A small network was trained on invented records. Each row is its activation on one of them, seen along a few directions.
After each row come some of the record's fields: M, U, Z, J, B, Y, K.
A field that a record lacks is left out.
The largest differences between rows may come from other fields.
In the rows, 500 means zero.
Random noise pushes rows far along 16 fixed directions. That doesn't count. These rows show it; they differ only by the noise:
[513 471 611 519 706 375 512 279 498 443 516 514 447 514 455 549 600 497
 439 655 469 452 528 601 338 682 400 509 500 484 459 561 329 523 572 368]
[360 442 321 479 476 567 691 573 408 511 479 421 653 537 644 416 423 494
 706 314 552 700 324 621 397 352 523 602 504 538 454 363 528 675 374 447]
[365 573 485 505 584 485 624 285 501 473 546 708 585 611 501 594 471 604
 464 478 575 531 649 599 418 577 529 480 438 561 626 484 415 522 466 534]
[603 602 496 366 467 409 338 540 447 351 509 507 466 387 405 568 428 614
 435 680 408 487 367 421 430 394 668 649 420 347 486 631 573 337 539 346]
[536 480 501 437 381 432 390 529 580 518 547 452 377 490 528 555 426 282
 463 422 519 472 414 499 435 438 498 311 595 423 231 565 560 438 462 610]
[551 350 464 610 534 410 398 741 635 486 489 658 348 652 530 486 543 409
 361 547 402 263 267 435 436 537 616 532 590 736 387 411 507 571 472 359]
[602 477 449 479 398 460 621 562 597 534 442 613 572 573 512 479 404 518
 487 555 614 593 393 559 465 426 556 555 468 586 516 587 629 508 442 564]
[475 633 454 540 385 487 501 507 626 616 398 605 505 463 511 584 474 494
 608 468 580 566 505 364 637 486 513 476 400 526 554 426 528 492 511 481]
[318 559 403 546 517 378 612 578 546 687 460 455 519 426 660 547 394 525
 675 444 674 363 254 467 504 331 657 416 459 408 550 328 665 456 516 611]
[583 377 505 535 408 409 659 445 735 607 569 534 429 623 437 589 476 608
 518 598 559 562 540 383 396 487 485 490 463 474 543 496 611 429 515 497]
[446 547 599 513 667 507 536 514 489 667 377 411 452 412 528 423 555 345
 587 459 550 414 602 576 701 590 304 417 498 469 510 420 430 536 689 705]
[533 496 441 443 514 585 412 606 367 300 519 634 588 539 514 451 430 630
 394 478 383 524 401 578 438 416 681 649 543 547 587 591 530 559 422 350]
[402 465 431 487 380 579 506 502 402 455 665 499 464 616 481 535 589 422
 474 507 512 685 346 588 384 522 520 651 482 528 387 550 558 399 480 387]
[429 641 481 543 618 243 504 392 572 450 640 578 541 502 504 665 420 698
 439 695 578 317 548 472 440 555 639 402 463 505 590 539 588 313 736 431]
[631 522 618 536 438 549 370 492 544 315 476 480 561 378 354 559 461 503
 518 344 343 435 718 360 634 521 612 287 618 395 624 689 440 491 537 441]
[615 557 394 576 341 549 399 500 678 488 568 572 583 558 451 554 513 622
 477 510 402 745 643 385 543 514 520 473 539 502 450 486 506 638 481 280]
[573 609 583 426 384 519 539 329 596 426 326 592 477 512 375 503 661 438
 662 563 704 581 488 515 508 513 606 596 269 224 690 720 506 385 336 531]
[391 630 365 503 334 453 533 495 605 636 458 526 513 457 608 609 407 494
 686 410 637 621 392 378 529 380 542 446 409 459 460 372 598 482 454 472]

[597 515 455 454 456 515 327 508 485 467 539 567 489 482 536 563 347 613
 379 516 337 608 567 406 504 455 368 509 576 655 421 501 471 537 552 327] : <M:m2 U:u2 Z:z1 J:j1 B:b3 K:k5>
[376 766 440 355 507 505 303 459 371 573 432 605 340 358 460 613 543 564
 467 678 446 566 350 366 530 456 555 777 245 363 470 326 447 381 493 362] : <M:m1 U:u3 Z:z2 J:j4 B:b2 Y:y2 K:k2>
[486 479 471 673 426 408 537 449 609 563 575 387 617 468 522 528 498 422
 544 469 581 458 391 553 438 453 641 234 633 406 394 555 552 559 415 562] : <M:m1 U:u2 Z:z6 J:j1 K:k2>
[474 321 504 380 438 461 565 400 466 475 586 470 361 534 488 606 350 524
 454 469 390 540 372 431 179 353 481 549 500 484 344 441 454 469 295 455] : <M:m2 U:u3 Z:z4 K:k5>
[470 606 436 419 485 340 419 453 512 445 594 417 442 452 551 575 484 646
 550 685 561 458 431 419 410 427 562 542 407 330 460 514 618 315 595 352] : <Z:z6 J:j1>
[448 494 453 432 570 604 594 549 434 560 459 634 635 503 458 429 375 567
 326 432 415 440 577 607 497 346 657 513 504 497 506 359 443 660 288 816] : <Z:z4>
[570 386 584 388 596 408 575 376 656 637 429 545 326 584 708 475 331 553
 553 442 629 424 673 472 457 452 181 330 514 520 556 463 544 509 549 671] : <M:m2 U:u2 Z:z1 J:j3 B:b3>
[365 468 538 619 508 554 487 295 595 654 553 580 387 567 491 603 667 410
 455 430 470 529 548 482 443 631 417 387 520 464 406 328 330 620 363 486] : <Z:z6 J:j1>
[490 589 390 669 530 405 669 532 649 397 427 650 757 646 395 492 523 469
 598 466 614 453 634 558 546 556 664 492 469 688 628 506 406 613 441 571] : <M:m1 U:u1 Z:z1 J:j3 B:b3 K:k5>
[525 635 541 368 651 425 439 458 339 314 327 514 566 381 600 408 453 388
 569 488 612 439 487 680 497 530 433 542 478 501 491 684 403 533 516 513] : <Z:z1 J:j4 B:b4>
[502 509 373 506 431 408 433 666 604 485 555 327 478 456 465 503 499 417
 585 491 389 471 507 346 519 474 534 433 537 503 215 338 490 513 559 414] : <Z:z2 J:j3 B:b3 Y:y2>
[533 579 489 214 635 448 430 594 363 286 274 403 412 415 588 338 431 391
 700 410 490 434 519 546 546 447 353 653 377 483 467 499 427 491 572 470] : <Z:z2 J:j3 B:b3 Y:y1>
[561 439 573 726 436 465 458 507 548 667 613 471 507 491 457 585 593 414
 326 622 509 467 258 554 471 582 591 383 666 541 409 580 577 486 529 524] : <M:m4 U:u2 Z:z2 J:j3 B:b3 Y:y1 K:k5>
[477 356 385 478 582 236 601 612 587 247 471 302 540 562 556 407 478 464
 707 494 566 210 280 499 243 341 762 447 498 397 435 520 551 491 386 436] : <M:m4 U:u1 Z:z1 J:j4 B:b4 K:k2>
[348 639 389 567 592 508 517 315 452 568 580 550 688 409 546 647 388 793
 507 468 413 687 601 456 399 441 553 525 509 412 559 293 371 686 435 343] : <M:m4 U:u3 Z:z1 J:j4 B:b2>
[692 392 580 530 435 469 544 509 559 527 593 492 503 418 255 646 395 756
 375 650 318 567 504 291 384 416 627 638 524 379 614 574 556 417 517 410] : <M:m1 U:u3 Z:z5 J:j4 B:b3>
[593 389 530 407 385 528 434 599 420 370 525 532 411 467 457 568 348 491
 389 452 337 489 366 391 386 415 583 560 558 572 427 591 513 420 414 407] : <M:m4 U:u3 Z:z2 J:j4 B:b3 Y:y2>
[265 679 363 371 471 706 383 436 231 429 574 580 554 502 681 503 411 602
 534 281 513 690 499 607 514 394 500 574 477 477 568 417 515 539 424 442] : <M:m2 U:u2 Z:z2 J:j3 B:b3 Y:y1 K:k2>
[588 530 520 588 701 222 498 408 622 498 458 378 556 414 490 509 562 570
 519 749 464 348 440 495 443 588 525 408 464 474 414 458 394 567 616 341] : <M:m3 U:u3 Z:z2 J:j3 B:b3 Y:y1>
[442 574 525 477 648 363 599 508 524 740 395 561 435 442 562 496 497 540
 469 712 704 336 361 570 510 471 509 585 381 432 553 414 582 426 564 724] : <Z:z1 J:j4 B:b4>
[512 487 550 450 393 522 501 492 436 354 276 410 448 338 470 539 554 421
 792 376 438 591 303 284 514 490 485 629 348 493 585 508 385 484 428 155] : <M:m4 U:u3 Z:z5 J:j4 B:b2>
[477 593 442 431 489 391 520 597 500 473 328 526 518 476 626 440 411 230
 626 398 663 443 422 569 555 475 408 464 470 676 330 508 470 522 478 625] : <Z:z6 J:j3>
[505 439 597 582 546 550 544 418 570 639 658 642 473 557 380 642 420 723
 262 539 338 487 712 421 546 560 446 425 558 622 644 403 497 472 636 565] : <M:m2 U:u2 Z:z6 J:j3>
[491 713 432 376 546 601 474 521 363 496 501 474 736 386 505 439 298 689
 451 443 428 630 800 583 718 382 492 448 496 458 583 489 515 566 600 727] : <M:m4 U:u1 Z:z2 J:j3 B:b3 Y:y1 K:k2>
[542 590 504 505 520 491 400 525 604 456 497 502 517 552 332 496 557 384
 417 525 450 390 716 516 608 513 556 414 502 426 419 495 409 503 498 709] : <M:m4 U:u2 Z:z4 K:k5>
[636 449 407 415 269 400 519 663 696 531 510 427 305 596 368 557 529 383
 585 637 477 661 446 264 462 488 355 700 355 607 252 436 568 335 593 349] : <M:m1 U:u3 Z:z1 J:j1 B:b3>
[498 529 573 463 480 660 373 485 451 547 378 743 358 555 525 458 608 356
 384 434 520 521 406 595 558 577 464 570 448 542 523 512 432 582 355 522] : <M:m1 U:u2 Z:z5 J:j4 B:b2>
[481 319 487 579 254 758 625 525 417 440 635 406 620 561 360 480 554 535
 558 344 413 733 545 431 528 449 605 555 544 476 622 574 537 471 346 477] : <M:m3 U:u1 Z:z2 J:j4 B:b2 Y:y2 K:k5>
[595 233 623 535 463 456 644 466 734 672 478 429 283 584 354 535 570 445
 528 565 545 357 492 340 389 456 494 465 483 320 525 465 531 410 367 728] : <M:m2 U:u1 Z:z2 J:j4 B:b4 Y:y2 K:k5>
[264 505 468 635 299 631 505 296 520 549 641 526 448 603 585 646 679 469
 621 351 606 644 347 456 411 521 601 430 459 372 557 455 550 445 324 325] : <M:m4 U:u3 Z:z4>
[442 387 516 532 297 591 680 565 422 535 543 361 497 546 375 485 622 148
 602 390 557 698 384 565 520 586 380 572 497 657 292 570 486 386 500 590] : <Z:z1 J:j3 B:b3>
[650 551 468 354 365 452 592 591 614 292 353 608 583 609 337 429 463 329
 532 441 599 490 516 584 511 450 679 519 372 541 477 665 514 468 350 697] : <M:m4 U:u2 Z:z2 J:j3 B:b3 Y:y1>
[516 664 330 468 363 259 588 602 688 443 561 477 598 556 308 557 515 425
 535 714 617 492 480 465 506 466 698 556 315 512 312 495 607 314 568 592] : <Z:z6 J:j1>
[541 522 682 586 512 495 472 278 536 639 526 520 416 478 529 546 602 394
 409 601 633 513 511 620 527 699 320 340 543 488 478 659 478 425 589 586] : <M:m2 U:u2 Z:z2 J:j3 B:b3 Y:y2>

Here are new rows. What are their fields?
[369 334 578 472 559 672 557 297 342 472 670 478 415 645 486 492 621 480
 437 383 459 577 513 673 342 547 439 511 546 416 559 525 446 476 402 545] : <M:m2 U:u2 Z:z2 J:j3 B:b3 Y:y1 K:k5>
[391 466 515 662 435 540 579 514 525 522 538 562 541 526 436 582 574 491
 514 427 513 395 488 408 550 539 664 450 515 577 614 460 490 461 444 485] : <Z:z4>
[294 376 546 444 720 576 601 308 264 474 626 465 492 510 660 504 444 699
 487 374 485 443 509 654 274 448 471 497 601 361 655 454 457 540 438 501] : <Z:z1 J:j1 B:b3>
[583 385 732 462 589 578 616 340 324 599 511 390 552 311 383 486 471 571
 343 591 458 513 398 685 418 436 525 496 581 237 616 698 531 450 445 745] : <Z:z6 J:j1>
[631 452 547 455 503 516 437 509 477 401 299 657 474 519 529 456 424 288
 459 396 508 507 410 599 406 486 430 539 573 629 415 638 351 659 275 545] : <M:m1 U:u1 Z:z1 J:j4 B:b4 K:k5>
[537 665 503 491 588 412 655 309 577 484 455 560 676 508 356 495 571 637
 522 713 580 596 759 583 545 608 483 570 314 454 597 529 396 518 555 561] : <Z:z6 J:j3>
[475 548 513 513 631 445 531 613 449 300 327 451 573 512 625 309 598 353
 712 432 647 296 487 631 651 589 494 482 466 614 611 595 495 528 615 462] : <Z:z4>
[438 421 643 535 393 555 616 496 372 616 552 504 429 434 368 615 504 393
 411 509 527 471 378 468 522 538 503 544 498 583 541 602 549 233 544 655] : <Z:z1 J:j3 B:b3>
[458 577 322 396 552 505 493 718 447 463 430 501 528 560 549 325 580 465
 566 604 556 500 369 583 504 439 571 779 374 501 397 372 526 567 436 495] : <Z:z2 J:j1 B:b3 Y:y2>
[424 507 468 478 565 556 572 520 366 489 656 348 565 518 367 420 667 554
 464 665 472 585 494 661 467 504 583 702 424 311 476 493 535 429 563 559] : <Z:z6 J:j4>
[657 411 465 592 458 413 716 604 545 485 470 535 747 495 384 482 305 537
 437 529 443 555 517 526 492 487 542 481 589 801 477 582 490 616 521 548] : <M:m1 U:u2 Z:z5 J:j1 B:b3 K:k2>
[784 552 487 511 528 425 279 597 681 475 412 563 500 535 635 346 514 535
 391 667 557 477 541 566 572 498 441 451 600 470 422 634 593 671 514 444] : <Z:z4>
[406 501 538 590 556 614 494 548 310 676 672 408 575 336 505 546 418 626
 343 490 336 531 511 513 606 500 490 445 655 537 490 408 535 493 669 579] : <Z:z2 J:j3 B:b3 Y:y2>
[461 629 413 651 689 403 515 641 360 526 495 441 719 365 640 442 472 722
 533 701 507 490 378 540 635 540 489 680 517 718 617 431 567 564 805 235] : <Z:z4>
[520 412 506 606 402 636 423 618 544 567 635 465 414 587 556 462 607 511
 464 431 475 539 535 460 644 575 432 456 622 547 558 523 649 478 636 431] : <Z:z2 J:j1 B:b3 Y:y1>
[450 482 341 517 340 465 508 562 597 489 470 463 468 504 692 509 499 528
 723 382 622 568 264 374 411 392 611 487 482 435 468 408 629 580 357 257] : <Z:z2 J:j4 B:b4 Y:y2>
[234 455 500 494 603 459 613 418 266 599 624 542 480 458 549 632 370 381
 339 410 456 397 339 626 317 522 512 454 569 688 287 350 373 462 436 663] : <Z:z2 J:j3 B:b3 Y:y1>
